These are the activations of a small neural network, seen along a few directions. Each row is one input.
Each table varies a few parts of the input and shows all the possible inputs, shuffled.
Descriptions start from the smaller parts, as in this example, which fits no table here: line(4) and (point or ring(11) or (values(2) and ring(8))).
Shared parts are said once, and a part with two or three values counts as separate values.

Other details of the inputs vary at random and push rows far along three fixed directions, the same in every table; ignore that.

Table:
R1: [ -2.5  13.3  -3.2   1.0  10.0  -2.1  12.7 -21.6  15.4   5.5   3.8   2.6
  31.3]
R2: [-15.1   0.2 -14.4 -21.4  27.2  -1.2  -1.0 -31.7  19.7 -17.0  -4.1   8.5
  32.9]
R3: [ 23.8  15.6   8.6  28.3  -4.7   3.5  -9.7  13.3 -20.2  13.1   6.5  -1.4
   0.2]
R4: [ -6.1  -4.4 -78.9 -12.0  39.0   8.0  -3.4 -11.3 -14.7 -19.1  19.5 -38.8
  23.9]
R5: [-21.1 -27.3  41.5 -25.3 -10.6  -1.9   7.7  -4.5  13.7 -17.3  -6.6  17.8
 -11.6]
R6: [-15.1  -2.8 -56.9 -13.3  53.2   1.3 -14.7 -24.6   0.6 -25.0   4.2 -40.1
  17.5]
R7: [ -6.5 -21.4  17.4  -8.7  11.9  -4.0  -6.7   9.4 -13.0  -9.2   3.5 -20.0
 -36.7]
R8: [-38.9 -39.0 -14.6 -42.8  19.1   5.8   0.6  -5.7   4.1 -36.3   4.0 -43.7
 -25.8]
R9: [ -6.1  21.7 -11.9  -1.9   2.0  -3.4   8.7 -20.1  19.5  -0.5  -6.4   5.0
  25.7]
R10: [ 23.1  29.6  13.0  24.4 -19.7   3.3 -18.2  11.7  -1.6  26.1  -2.4  25.7
 -10.4]
R11: [ 29.8  23.4 -15.9  42.1   4.3   8.2 -19.5  19.3 -37.1  10.3   7.6  -4.0
 -13.1]
R12: [  0.8 -22.7  29.5  -7.7 -35.6   1.1  -3.2  35.5 -26.3   4.6   4.0 -11.6
 -43.7]
R13: [-26.5 -13.8  26.2 -22.5 -27.7   7.1  18.9  -0.3  25.0  -6.3  -3.6  11.7
 -18.4]
R14: [ 32.8  12.6 -15.4  35.6   1.0   2.2 -15.2  21.8 -37.4  15.2   1.7  -1.4
 -15.9]
R15: [ -2.9   2.0  -3.4  -3.9  16.3   1.6 -10.9 -17.4  17.8 -13.5 -12.0  16.6
  30.6]
R16: [ 8.9  2.8  1.0  6.7 -5.9 -2.5  0.2  1.9 25.9 10.2 -6.6 24.2 23.9]
R17: [-24.2  -9.6  29.6 -25.1 -31.2   0.6  20.3  -0.5  22.3  -8.2  -8.0   4.5
 -14.3]
R18: [-28.7 -14.4 -28.1 -33.4   8.8   5.2  19.7  -8.0 -24.2 -25.5  18.3 -47.7
 -23.2]
R19: [ 27.7   7.0 -31.1  15.8  12.9   1.4 -18.5  17.5 -35.5  13.0  18.1 -14.3
  -8.7]
R20: [ 3.4  9.7 14.0 17.7 -8.0  0.5  4.9 -5.6 18.7  3.9 -5.8 13.9 27.4]
R21: [ 35.5  18.5   7.1  23.5 -11.4  -5.8 -21.5  24.4 -32.3  31.0   3.2   2.2
 -12.6]
R22: [-19.1 -22.9  36.1 -23.5 -18.3  -9.3  30.8   1.4  12.1   1.4  -2.1   5.4
  -7.4]
R23: [-18.5 -24.8  44.9 -27.0  -3.5  -5.0  14.7  -7.5   9.0 -12.7  -2.5  17.9
 -13.4]
R24: [  6.0  13.3  -2.3   4.1  -6.1  -4.6   4.6 -10.2  20.4  16.8 -10.8  25.5
  14.5]
R25: [-0.7 12.1  6.8 21.3 -6.1  1.5  7.4 -6.7 20.0  1.8 -9.2 23.1 17.2]
R26: [ 34.5  18.6  -7.1  29.7  23.8  -5.3 -42.2  13.4 -29.6  16.6   1.9 -10.7
 -18.4]
R27: [ 17.9  22.7   6.6  27.4  -4.3  -4.1   0.0   5.1 -10.9   8.2  -4.1   6.1
   3.7]
R28: [-10.9  -8.3 -62.5   5.2  28.5   7.6   8.0 -12.2 -11.3 -24.7   1.9 -28.5
  20.8]
R29: [ -0.6   5.8   1.0  -6.2  25.8  -6.4  -2.1 -25.9   9.6  -4.4  -3.7  17.2
  26.8]
R30: [ -3.4   3.9 -12.3  -0.5   1.6  -2.8   5.1  -8.4  20.8   0.4 -11.7   4.2
  36.5]
R31: [ -3.9 -15.4  -8.3 -24.5 -15.9   5.4  -8.6  23.5 -34.1   0.5  14.5 -33.0
 -38.0]
R32: [ -5.4  -1.8   0.9  10.9  26.1  -8.9  -6.1 -15.9  26.8  -9.6 -15.1   4.1
  22.5]
R33: [  4.1  13.6  10.0   9.8 -11.2   4.0  -1.1  -4.9  23.3   6.9  -7.3  13.6
  26.9]
R34: [  0.7  -7.1  12.4   2.0 -28.0   6.6  -5.5  28.3 -33.1  -7.3   6.1 -21.2
 -45.6]
R35: [-18.8 -18.0  25.8 -27.8 -17.7  -6.7  30.2  -7.5  15.6   7.3  -1.3  14.0
 -20.5]
R36: [  0.8 -27.8  -5.1 -11.7  -4.4   4.8   3.3  27.3 -35.8  -5.7  22.2 -25.5
 -40.5]
R37: [25.0 33.2 14.2 32.3 -7.3 -3.0 -7.6  0.5  2.9 28.7 -3.7 31.6  4.9]
R38: [ -3.7 -12.3  28.0  -9.9 -34.5   1.5   7.1  13.9  11.8  10.0 -10.3  19.2
 -25.6]
R39: [  4.7  19.2   9.6   3.7  -8.1   0.1   0.0 -10.6  20.9  14.1  -1.6  14.8
  23.8]
R40: [ -0.7  -5.1 -12.7   8.0   8.9  -4.1  11.0  -7.1  21.5  -3.2  -2.3  12.8
  32.6]
Each input here is: ring(5) and (values(2) or ring(6)).
The inputs of R28 and R35 match in every part but the ring(5) part. If R12 is changed in the same way as R28 into R35, which row does it become?
> R21
The inputs of R39 and R1 match in every part but the ring(5) part. If R9 is changed in the same way as R39 into R1, which row does it become?
> R18
Start at R29 and move only the ring(5) part, one step at a time. The first step leads to R23. Which rows follow, in order?
> R5, R15, R2
Change only the ring(5) part in R10. List by row number the other rows that result.
> R11, R13, R25, R37

Table:
R41: [10.5  5.9 -5.4 15.2 -7.6 -0.8 -3.5  9.4  2.5  7.1 -6.2  9.1  2.4]
R42: [ -8.5 -13.9 -22.2  -8.1   8.2   9.9   5.3   2.3 -24.2 -18.0  12.1 -23.9
  -8.7]
R43: [-24.0  -9.4  19.8 -14.0   7.9  -4.7  17.2 -27.8  45.7 -15.1 -16.9  20.4
  32.1]
R44: [  9.9   7.1   3.5   5.6   2.0   0.6 -22.9   2.2   3.2   5.6  -6.6   9.1
   2.2]
R45: [-12.2  -6.3 -22.1  -6.2   5.7   8.0   4.4   2.3 -17.9 -14.9  13.6 -32.2
 -11.1]
R46: [12.3 15.8  2.9  6.2 -5.1 -2.0 -4.5  0.9 -4.3 11.5 -0.5  4.0  5.4]
R47: [-19.8 -46.7  92.3 -46.3 -62.9  -0.2   1.5  38.0   1.6   2.3   0.5  14.4
 -86.3]
R48: [-20.3 -10.2  14.3 -20.8  14.4 -13.9  23.5 -30.1  44.9   1.3  -9.9  22.9
  27.4]
R49: [10.7 16.0  0.6 10.5 -5.6  1.2 -3.9  2.2  1.4 11.7  1.5  3.6  1.9]
R50: [ 9.2  9.7 -6.4 11.3 -7.6 -0.1 -5.7  5.0  2.7 12.8 -5.4  8.3  0.2]
R51: [-20.7  -8.7   9.9 -18.1   1.0  -6.8  30.8 -24.7  41.3  -6.1  -7.3  26.8
  34.3]
R52: [ 9.3 16.2 -3.2 12.4 -6.5  0.1 -2.9  1.7  1.6 10.1 -4.9  5.9 -2.3]
R53: [10.8  7.9 10.0 15.0 11.1 -7.8 -6.9 -0.9 -4.2  7.3 -2.0  6.7 -1.3]
R54: [14.8 -0.3  4.5 11.3  9.5 -7.9 -9.3  5.5 -1.0  8.5 -2.7 10.6  1.7]
R55: [ 10.0  13.5   6.7   6.6   3.2   0.8 -20.2  -1.1   2.1   2.9  -6.1   6.7
  -0.3]
R56: [  7.1  11.3   9.9  13.1   3.6  -0.1 -18.4   0.1  -0.3  -1.2  -6.8   6.0
   1.4]
R57: [11.8  8.9 -1.9  6.4 -3.8  0.8 -6.4  2.2 -4.1 12.4  1.6 12.9  4.2]
R58: [ -6.7 -19.2 -16.7  -6.9  21.5   1.9   0.1   1.3 -20.8 -16.1   8.6 -26.9
 -13.3]
R59: [11.9  5.7 -1.6 13.3 -6.8  0.3 -4.5  9.8  2.3  8.7  0.2  6.7  6.6]
R60: [ -8.3  -4.8 -24.5 -15.7   8.3   8.5   2.9  -2.3 -22.2 -12.7  14.8 -24.5
 -13.0]
R61: [12.1  6.7  5.2 13.9 -5.2 -0.7 -2.1  5.5 -6.3  6.3 -3.2  4.6  9.8]
R62: [ -9.6 -13.3 -23.0  -4.9   5.3  10.1   4.9   5.6 -17.5 -16.0  11.5 -30.9
  -8.3]
R63: [ 9.5 13.7  6.1 12.7 -4.7 -2.8 -2.7  2.2 -6.6  7.3 -1.2  3.3  7.1]
R64: [ 9.1 13.2  4.5 13.9 -2.3  0.1 -1.8  0.1 -7.6  5.6  1.4  9.9  3.4]
R65: [-47.4 -19.9 -15.1 -32.5   9.7   0.1  40.4 -29.5  28.0 -29.3  -0.9 -16.7
  12.6]
R66: [13.5  5.5  0.7  9.0 -6.3 -2.9 -5.1  8.6 -3.4  8.5 -1.8  7.2 10.0]
R67: [13.6 10.0  6.8  8.5 10.7 -7.0 -8.7 -2.2 -1.9 11.5 -1.4  7.4 -3.0]
R68: [ -8.0 -10.8 -26.2 -18.0   4.7   5.5  -0.7   3.1 -20.2  -8.3  11.8 -28.7
  -7.0]
R69: [10.7  9.5 -2.7  9.5 -6.8  1.0 -6.7  5.5  2.5 14.4  1.1  5.9  4.4]
R70: [-11.0 -13.1 -26.8  -3.0   4.4   9.0   6.0   5.1 -17.3 -17.6   5.1 -28.5
 -12.6]
What is each input in this table made of?
> ring(5) and (values(2) or line(4))
The inputs of R41 and R50 match in every part but the ring(5) part. If R51 is changed in the same way as R41 into R50, which row does it become?
> R57
Change only the ring(5) part in R49. List by row number the other rows that result.
> R45, R59, R62, R69
Change only the values(2) part in R54. List by row number the other rows that result.
> R47
Change only the ring(5) part in R63. List by row number the other rows that result.
> R46, R61, R66, R68

Table:
R71: [ 22.3   6.1  41.4  34.1 -18.1 -23.6  22.9  -6.6  35.8  22.4 -25.3  67.4
  38.5]
R72: [  7.0  31.9 -64.7  23.7  27.1 -10.2  -5.5 -27.6  36.7   2.9 -14.4  18.3
  86.9]
R73: [-74.7 -73.1 -56.2 -67.8  50.1  23.5  20.5 -24.9   7.2 -78.0  34.9 -60.7
 -22.0]
R74: [  3.8  12.1  49.5 -13.2 -16.5  -6.7  33.8 -27.7  35.8  22.9  -2.3  33.7
   4.3]
R75: [ 52.2  52.1 -36.4  54.5  12.9 -12.1 -40.8   7.2  -8.9  40.5  -1.3  26.2
  40.9]
R76: [  0.9 -12.6   1.8   7.5  22.8  -3.9 -20.0  10.4  -0.7 -11.3   1.8 -41.0
  -4.1]
R77: [ 35.9  17.4 -20.4  40.0   2.5  15.6 -30.0  52.2 -92.6  17.3  27.3 -41.8
 -54.8]
R78: [-22.4   6.2  51.3 -16.4  -7.3 -17.9   3.3 -18.2  41.5 -29.3 -26.0  34.8
   0.3]
R79: [ 11.9  10.1 -75.7  -9.3  52.0  -3.7   3.5 -23.4 -12.5 -16.5  17.9 -33.0
  32.0]
R80: [-42.2 -25.0  44.9 -43.0 -55.3  20.3  42.8   3.1  36.3 -10.7  -8.6   0.2
 -24.2]
R81: [  1.7 -22.9  78.8 -22.8 -88.4   1.0   4.9  49.2  17.9  18.1 -15.8  34.9
 -56.4]
R82: [  2.6   8.0 -61.1   1.1  78.4   9.6 -31.4 -41.3 -11.6 -27.5  -1.8 -21.4
  77.2]
R83: [-38.0 -31.6  -5.1 -42.1 -36.6  21.3   9.9  13.2 -32.6 -16.4  23.6 -49.8
 -62.4]
R84: [ 35.7  30.4  51.2  59.1 -29.0 -14.1   8.6   4.8  11.4  36.9 -18.2  56.8
  21.0]
R85: [ 60.0  20.8 -16.1  52.1  18.0   4.8 -76.2  34.5 -69.1  33.8 -15.4 -11.0
 -54.8]
R86: [-46.9 -21.8   7.8 -35.6  21.0 -17.5  63.5 -35.7  58.7 -12.3  -6.4  24.5
  53.4]
R87: [ -9.5  -8.3   9.0 -21.8 -33.6  13.5  -9.8  30.6 -53.2   7.3  29.9 -38.2
 -75.8]
What is each input in this table made of?
> values(5) or (values(2) and line(6))
What sort of input is R76?
> values(5)
